Each row has a name. Each piece below is followed by the name of the row it came from, unless a question asks for something else. Each question is about the rows just above it.

[ 6.83 -2.67  5.06  4.44 -5.22] = <40>
[ 7.37  6.95  6.38 -5.70 -6.67] = <93>
[-5.70 -6.67  6.95  6.39  7.37] = <71>
[ 7.41  5.47 -7.43  5.18  8.32] = <115>
[-2.67  5.06  4.41 -5.22 -2.69] = <41>
which: [-7.43  5.18  8.32]
<115>
Which row holds this, read backwards? [-2.69 -5.22]
<41>
[ 5.18 -7.43  5.47  7.41] is which row, read backwards?
<115>
which: [ 6.38 -5.70]
<93>
Which row holds these entries in another order? [ 8.32  5.18 -7.43  5.47  7.41]
<115>
The row with [-2.67  5.06  4.44 -5.22] is
<40>
Put [-6.67 -5.70  6.38  6.95  7.37] back in order: which row is it?
<93>

[-2.74 -0.32 -6.00 -2.14  2.86 -2.66 -3.02  4.62 -2.48 -2.56  2.23  3.45
  1.07  5.87  4.19  6.38  2.28]  <121>
[ 4.52  6.13  4.86  2.78 -5.59  4.67 -6.94 -3.78  7.10 -0.36 -4.40  6.25
  2.01 -4.63 -5.61  4.20  1.87]  <20>
[-0.16  2.93  6.56  3.36 -3.91 -5.93  1.56  2.55 -4.99 -2.43 -4.61  6.02
 -2.74 -6.30 -4.19 -0.66 -2.25]  <87>
[ 2.78 -5.61  4.86 -6.94  1.87 -3.78 -4.63 -0.36  6.25  6.13 -4.40 -5.59
  4.67  2.02  7.10  4.52  4.20]  <148>
[ 4.52  6.25  7.10 -5.61  2.78 -3.78  2.01 -0.36  6.13 -6.94  4.67 -5.59
 -4.40  1.87 -4.63  4.19  4.86]  <136>
[ 6.30 -2.22 -4.80  5.83 -4.65 -2.51  3.69  5.26  1.78  4.75  1.39 -7.11
  3.02  4.19  5.87  6.38  2.28]  <53>
[ 0.62  0.23 -5.85 -5.90 -5.92  6.76 -2.84  0.08 -5.16  5.54  5.96  2.09
  1.51  4.48 -0.15 -7.14 -3.62]  <5>
[ 7.10 -5.61  2.78 -3.78  2.01 -0.36  6.13 -6.94  4.67 -5.59 -4.40  1.87
 -4.63  4.19  4.86  4.52  6.25] is which row reordered?
<136>
Which row holds [4.19 5.87 6.38 2.28]?
<53>
Which row holds these entries in another order? [ 7.10  4.52  4.20  2.78 -5.61  4.86 -6.94  1.87 -3.78 -4.63 -0.36  6.25
  6.13 -4.40 -5.59  4.67  2.02]
<148>
[ 1.87  4.20 -5.61 -4.63  2.01  6.25 -4.40 -0.36  7.10 -3.78 -6.94  4.67
 -5.59  2.78  4.86  6.13  4.52] is which row reordered?
<20>

[-0.15  1.12 -0.95 -2.76 -3.55 -1.44] -> <106>
[ 3.56  7.26 -1.00 -2.76 -3.53  3.62] -> <44>
[-1.88  5.65 -3.41 -2.32  1.92 -1.55] -> <100>
[ 7.26 -0.99 -1.00 -2.76  2.86 -2.53] -> <99>
[ 1.12 -2.76 -0.96 -0.15 -3.55 -1.44] -> <141>
[-3.55 -2.76 -1.44 -0.96 -0.15  1.12] is which row reordered?
<141>
The row with [ 7.26 -1.00] is
<44>
Put [-1.44 -3.55 -2.76 -0.95  1.12 -0.15] back in order: which row is it?
<106>
[-3.53 -2.76] is which row, read backwards?
<44>
Which row holds this, read backwards? [-2.53  2.86 -2.76 -1.00]
<99>
Which row holds [-0.95 -2.76 -3.55]?
<106>
The row with [-1.88  5.65 -3.41 -2.32  1.92] is
<100>

[ 1.89 -0.14  0.64 -0.73  0.37  0.42  1.29]  <65>
[ 0.36  1.89  1.27 -0.14  0.61 -0.29 -0.15]  <110>
[-5.29 -6.38  7.96  8.29 -8.45  7.19 -8.25]  <47>
[ 1.16 -0.69  0.60  0.16  0.61 -0.09 -0.28]  <151>
[ 0.64  0.42  0.36  1.89  1.29 -0.14 -0.73]  <159>
[ 0.42  0.61 -0.22 -2.07  0.36 -0.75  0.23]  <58>
Which row holds [ 0.61 -0.14  1.27  1.89  0.36] read backwards?
<110>
[ 0.36  1.89  1.29 -0.14] is in which row?
<159>
Which row holds these entries in another order? [ 0.42  0.64 -0.73  1.89  1.29 -0.14  0.36]
<159>

[-0.25  2.91 -2.87  0.04  3.34 -1.83 -2.59 -2.26]  <51>
[-1.12  3.57  0.81 -2.32  0.45 -1.43  2.43  0.01]  <81>
[ 0.13  3.34  0.04  2.91 -1.83 -2.87 -1.73  2.72]  <146>
[ 0.98 -2.59  1.03 -2.18 -2.51 -3.70  1.28 -4.49]  <94>
[-0.86  3.13  1.42 -0.95 -4.22  1.81 -2.28  1.42]  <144>
[ 0.98 -2.59  1.03 -2.18  7.24 -3.70  1.28 -4.49]  <66>
which: [0.04 3.34]
<51>
Put [-4.22  1.81 -2.28  1.42 -0.86  3.13  1.42 -0.95] back in order: which row is it?
<144>
which: [-1.12  3.57  0.81 -2.32  0.45 -1.43  2.43]
<81>
Put [-2.87 -2.59 -2.26 -1.83 -0.25  0.04  2.91  3.34] back in order: which row is it?
<51>
Put [-0.25 -1.83 -2.26  2.91 -2.59  0.04 -2.87  3.34] back in order: which row is it?
<51>
Which row holds [-2.87 -1.83  2.91  0.04  3.34] read backwards?
<146>

[ 2.95  0.30 -1.95  2.60 -0.20 -3.65 -0.80  1.21 -1.32  5.12 -1.86  0.90
  5.89 -0.53  1.50  1.06 -3.29  3.01  0.81 -2.35  2.48 -3.63 -0.31 -2.39
 -0.12 -1.23  1.98  0.76 -1.35 -2.06 -2.42  3.59  3.50  0.85  0.09  1.61
  1.38  0.73 -0.76 -0.65 -3.49] -> <154>
[-1.48  0.40  5.07 -1.36 -1.54  2.77  0.86  1.95  1.23 -2.17 -2.02  0.60
 -1.73 -0.60 -2.68  3.63  4.03  0.89  7.63 -1.51 -1.34 -4.66  0.25 -0.67
  0.58  1.94  3.12  1.44  1.10  1.07  0.41  2.94  0.32 -0.39  2.16 -0.61
 -0.01  1.37 -3.88 -1.33  1.42] -> <21>
[ 0.84  1.39  2.07 -1.03 -4.21  3.79  4.23 -0.27 -0.86  0.48 -0.27  2.61
 -2.47  3.24 -2.23 -1.49 -0.33  1.55  1.49 -0.47 -0.09  0.33  2.67 -0.37
 -0.97 -0.52 -4.62 -0.64 -0.02  1.34  3.42 -4.99  0.96 -2.86  2.25  3.03
  6.62  0.83 -0.36  0.55  3.05] -> <156>
[-0.73  1.04  0.83 -1.91 -4.54  4.04  4.58 -4.73 -3.38 -0.30 -1.41  2.38
 -0.82  5.64 -2.34 -0.44 -0.93  0.99  3.87 -0.03  1.22 -2.52  2.26  1.11
 -1.03 -1.85 -0.14  1.05  0.21 -0.31  0.70 -3.09 -1.03  0.84  3.41 -3.95
  0.17 -0.04  1.87  1.36  0.39] -> <139>
[ 4.05  4.58 -4.73 -3.38 -0.30 -1.41  2.38 -0.82  5.64 -2.34 -0.44  1.61
 -1.35  3.01 -3.49  3.50  1.38  0.76  5.89 -1.32 -0.65 -4.37  0.73  0.09
  0.30  1.06  1.98 -0.20 -1.86 -0.80  0.85  0.90 -0.76  5.12  1.21  3.59
 -0.12  1.50 -1.23 -3.29 -2.35] -> <13>
[-0.53  0.81  2.48 -2.43 -3.63  2.60  2.95 -3.65 -2.39 -2.06 -1.95  1.61
 -1.35  3.01 -3.49  3.50  1.38  0.76  5.89 -1.32 -0.65 -0.31  0.73  0.09
  0.30  1.06  1.98 -0.20 -1.86 -0.80  0.85  0.90 -0.76  5.12  1.21  3.59
 -0.12  1.50 -1.23 -3.29 -2.35] -> <63>
[-3.35  3.32  7.07 -2.00  1.40 -1.70 -0.53  3.70 -1.40 -1.15  1.34  5.81
 -2.80 -0.41 -0.90 -4.01  0.18  2.65 -0.69 -2.96 -0.67  1.91 -0.55 -1.77
 -1.03 -0.66 -0.03 -2.62 -1.12  2.31  1.48  1.16  0.75  0.88  2.09  0.17
  1.87  1.36 -3.95 -0.04  3.52] -> <32>
[-1.48  0.40  5.07 -1.36 -1.54  2.77  0.86  1.95  1.23 -2.17 -2.02  0.60
 -1.73 -0.60 -2.68  3.63  4.03  0.89  7.63 -1.51 -1.34 -4.66  0.25 -0.67
  0.58  1.94  3.12  1.20 -0.30 -0.12  1.46  1.86  1.22  3.74  0.34  3.07
 -0.59  0.76 -1.52 -1.69 -2.22] -> <108>
[-1.41  0.28  5.08 -1.40 -1.49  2.93  0.75  1.98  1.26 -2.04 -2.07  0.60
 -1.76 -0.65 -2.77  3.62  4.08  0.78  7.70 -1.56 -1.26 -4.68  0.14 -0.71
  0.54  2.05  3.10  1.27 -0.19 -0.16  1.48  1.84  1.31  3.55  0.40  2.99
 -0.62  0.68 -1.57 -1.60 -2.20] -> <170>
which: [ 3.62  4.08  0.78  7.70 -1.56 -1.26 -4.68]
<170>
The row with [ 4.04  4.58 -4.73 -3.38 -0.30 -1.41  2.38 -0.82  5.64 -2.34 -0.44] is
<139>
The row with [-1.48  0.40  5.07 -1.36 -1.54  2.77  0.86  1.95  1.23 -2.17 -2.02  0.60
 -1.73 -0.60 -2.68  3.63  4.03  0.89  7.63 -1.51 -1.34 -4.66  0.25 -0.67
  0.58  1.94  3.12  1.44  1.10  1.07  0.41  2.94  0.32 -0.39  2.16 -0.61
 -0.01  1.37 -3.88 -1.33  1.42] is
<21>
which: [ 0.17  1.87  1.36 -3.95 -0.04]
<32>
Where do [-1.15  1.34  5.81 -2.80 -0.41 -0.90 -4.01] appear?
<32>
Put [-2.43  0.09  0.85 -3.63 -1.95 -0.76  3.59  1.98  1.50 -0.53 -3.29 -2.06
 -0.20 -0.31  0.81  0.90  2.48  0.76 -1.23  0.73  1.21 -0.80 -0.65 -3.65
  1.61  2.95  1.38 -3.49  2.60 -2.35  5.89  3.01 -1.35  0.30  1.06 -0.12
 -2.39 -1.86  3.50  5.12 -1.32] back in order: which row is it?
<63>
which: [1.61 1.38 0.73]
<154>

[ 5.07 -7.74  4.24  0.85  5.25 -1.50  5.47 -6.36  6.00 -8.28 -3.52 -8.45
  2.27  3.90  1.12 -5.58 -4.31 -8.30  7.22  4.69 -7.39  5.87  1.74  0.58
 -6.08 -1.46 -6.40  1.59] : <9>
[ 1.48  3.60  8.13 -6.09  0.18  4.09 -3.72  7.09  6.10  8.49  1.91  6.12
 -3.25 -6.23  0.24  7.38  0.73  6.52  5.64 -7.69  2.32 -6.94  6.58  4.36
  1.86 -0.76  4.24 -2.78] : <103>
[ 8.23  4.96  3.67  3.97  0.11 -7.71  8.36  2.04 -0.75  2.84  7.38 -5.05
  5.81  6.75  1.77 -1.15 -3.77  1.72  2.19  2.95 -7.02 -8.50  0.25 -7.33
  5.71 -8.22 -6.93 -8.20] : <116>
[-8.20 -8.22  4.96  3.67 -0.75  7.38  1.77 -1.15 -8.50  5.81  0.25  8.35
 -7.02 -5.05  2.84  3.97 -3.77  1.72 -6.93  2.19  2.95  6.75  8.23  2.04
 -7.71  0.11 -7.33  5.71] : <120>
[-5.92 -7.49 -2.75 -4.22 -2.82 -3.79  4.73 -2.20  8.53  4.32  7.39  0.01
 -5.66  4.61  2.55  2.28 -3.55 -7.73  6.52  4.77 -3.78  2.04  5.80  0.86
  2.15 -3.23  7.35  6.97] : <61>
[-5.66  4.63  2.55  2.28 -3.55 -7.73  6.52  4.77 -3.78  2.04 -0.08  5.76
 -2.26  8.21 -1.88 -2.19  0.15 -6.48  5.35  8.29  3.14 -0.44 -6.92 -7.72
  0.04 -0.25  0.16 -3.37] : <29>
[-0.20  6.68 -6.10  3.26  5.38  2.61 -4.49  8.58  7.11 -7.27 -3.42  5.94
 -7.63  5.91 -6.03  6.25 -7.52 -8.53  7.51  6.16  4.79  7.36  4.70  8.15
 -4.57  7.76  2.02  0.88] : <125>
Which row holds this, read backwards? [ 0.73  7.38  0.24 -6.23 -3.25]
<103>
which: [-5.66  4.61  2.55  2.28 -3.55 -7.73  6.52  4.77 -3.78  2.04]
<61>
Put [ 1.72 -7.33  7.38 -7.02  2.95  5.71 -0.75 -1.15 -8.50  8.23  5.81  2.84
  8.36 -6.93 -7.71  6.75 -8.22 -3.77  3.67  2.04  2.19  3.97  4.96 -5.05
  0.11 -8.20  0.25  1.77] back in order: which row is it?
<116>
Which row holds [ 3.67 -0.75  7.38  1.77 -1.15 -8.50  5.81  0.25  8.35 -7.02 -5.05  2.84]?
<120>
Which row holds this, read backwards? [ 7.39  4.32  8.53 -2.20  4.73 -3.79 -2.82]
<61>

